These are the activations of a small neural network, seen along a few directions. Each row is one input.
Each table varies a few parts of the input and shows all the possible inputs, shuffled.
Descriptions start from the smaller parts, as in this example, which fits no table here: one of 3 separate values, together with either a single point or one of 11 places along a line or (one of 4 places along a line, together with one of 8 places around a ring).
Shared parts are said once, and a part with two or three values counts as separate values.
(in the rows, 128 means zero)

Other details of the inputs vary at random and push rows far along two fixed directions, the same in every table; ignore that.
These rows show it; all are for the same input, with only those details redrawn:
[149 105 104 124 117  91 143  82 111 121 164]
[ 95 102  97 140 110 117 112 151 103 122 120]
[148 122 129  90 143  96 152 143 135 163 103]
[155 107 106 119 121  88 147  77 115 125 165]
[ 88  91  81 164  94 117 102 123  86  95 150]
[ 79 106 104 136 115 127 105 190 106 133  89]
[155 107 106 119 121  88 147  78 116 125 165]
[147 122 129  90 142  97 151 144 136 163 103]

A family of inputs:
R1: [154 108 118 131 107 105 164  65 157 102 154]
R2: [153 166 144 110 173  98 158 131 145 163 115]
R3: [ 87 125 144 113 146 138 113 150 129 155  76]
R4: [107 140 120 125 136 154  86 219 109 122  93]
R5: [ 94 128 136 124 117 133 131 154 161 136  56]
R6: [ 53 112 118 134 106 147 101 164 139 125  75]
R7: [101 119  88 193 106 119  94 132  99 100 166]
R8: [111 107 120 150 138 127 111 156 107 132 127]
R9: [ 71 106 121 142 117 146 102 122 135 121 122]
R10: [ 70 149 130 165 127 142  88 173 127 132  82]
R11: [115 133 137 142 147 125 120 191 125 157 104]
R12: [171 118 152 104 131  97 170 133 162 147  99]
R13: [142 138 158 117 151 125 152 148 176 154 124]
R14: [144 108 154  99 146 115 147 148 152 161 117]
R15: [184 152 118 116 152 126 154  71 109 119 162]
R16: [ 85 118 117 156 147 135 112 142  94 118 126]
R17: [110 133 119 167 141 119 127 110  97 112 161]
R18: [ 96 102  97 156  99 116 108  50  97  85 158]
R19: [173 147 148  96 128 157 167 133 164 164 114]
R20: [177 126 130 124 126 126 119 103 127  93 182]
R21: [115 142 119 140 116 172 102 134 135 113 113]
R22: [157 141 128 134 102 156 141  64 134 131 156]
R23: [152 138 140 113 103 134 136  94 139  96 192]
R24: [155 171 145  82 171 131 136 156 127 140 106]
R25: [131 117 119 174 113 114 116 119 130 105 172]
R26: [ 78  94 121 141 105 135 108 193 124 123  90]
R27: [148 156 137 112 128 120 141  91  97 104 180]
R28: [167 147 134 130 116 147 143  60 112 135 145]
R29: [143 105 103 178  80 157 121  92  93  94 186]
R30: [190 142 149  98 147 139 149 151 150 150 112]
R31: [115 153 132 128 132 153  87 135 113 101 115]
R32: [ 77 150 146 125 100 168  90 177 130 110 109]
R33: [101 129  91 175 102 166 116 115  69 101 152]
R34: [130 116 147  92 147 127 152 138 172 158 115]
R35: [100  98 116 196 103 133 100 136 108  93 171]
R36: [121 126 103 157 101 163 114 156  89 132 127]
R37: [165 141 130 117 112 115 131 101 101 109 188]
R38: [155 121 144 126 140 115 143  45 153 125 171]
R39: [113 102 124 151 124 138 123 111 141 108 160]
R40: [179 113 111 128 121  79 163  64 123 118 158]
R41: [186 133 153 110 109 113 145  87 124 106 198]
R42: [119 148 144  98 142 164 109 206 163 128  89]
R43: [130 155 165 124 159 123 132 134 143 161  99]
R44: [ 65 144 127 162 119 148  91 177 152 131  92]
R45: [ 76 102 112 139 129 138 100 190 106 142 100]
R46: [156 175 181  76 141 128 138 125 137 148 112]
R47: [ 71 103  83 161 108 122 110 109  78  87 143]
R48: [148 123 143  78 137 111 168 124 180 155 109]
R49: [176 150 130 101 152 137 139 160 130 158 104]
R50: [149 142 169 101 171 118 142 112 147 166  97]
R51: [113  96 137 153 130 134 114 158 125 123 131]
R52: [ 67 123 122 151 110 139 105 161 118 118  50]
R53: [112 116  98 186 100 124 113  86 138  82 195]
R54: [154 142 138  95 156  94 177 118 138 153  85]
R55: [164 167 160  75 153 139 129 128 172 140 113]
R56: [161 165 150  97 153 149 133 129 137 153  85]
R57: [147 153 169 111 156 119 149 118 177 165 117]
R58: [ 84 115 114 130 145 128 122 138 101 131 119]
R59: [156 107 106 119 121  87 147  77 115 125 166]
R60: [165 147 140  96 143 156 146 150 167 144 109]
- The inputs of R39 and R16 match in every part but one. If R34 is changed in the same way as R39 into R16, which row does it become? => R58
- The inputs of R8 and R51 match in every part but one. If R45 is changed in the same way as R8 into R51, which row does it become? => R14
- Describe the family of inputs behind these rows. => one of 6 places around a ring, together with either one of 4 places along a line or one of 6 places along a line
- A walk changes only the place on the ring of 6. It starts at R56 and steps to R21. List the rest of the walk in order. => R60, R30, R49, R15
- Change only the place on the line of 6 in R3. List by row number the other rows that result. => R10, R18, R43, R50, R52
- Change only the place on the line of 6 in R6. List by row number the other rows that result. => R5, R9, R38, R44, R57
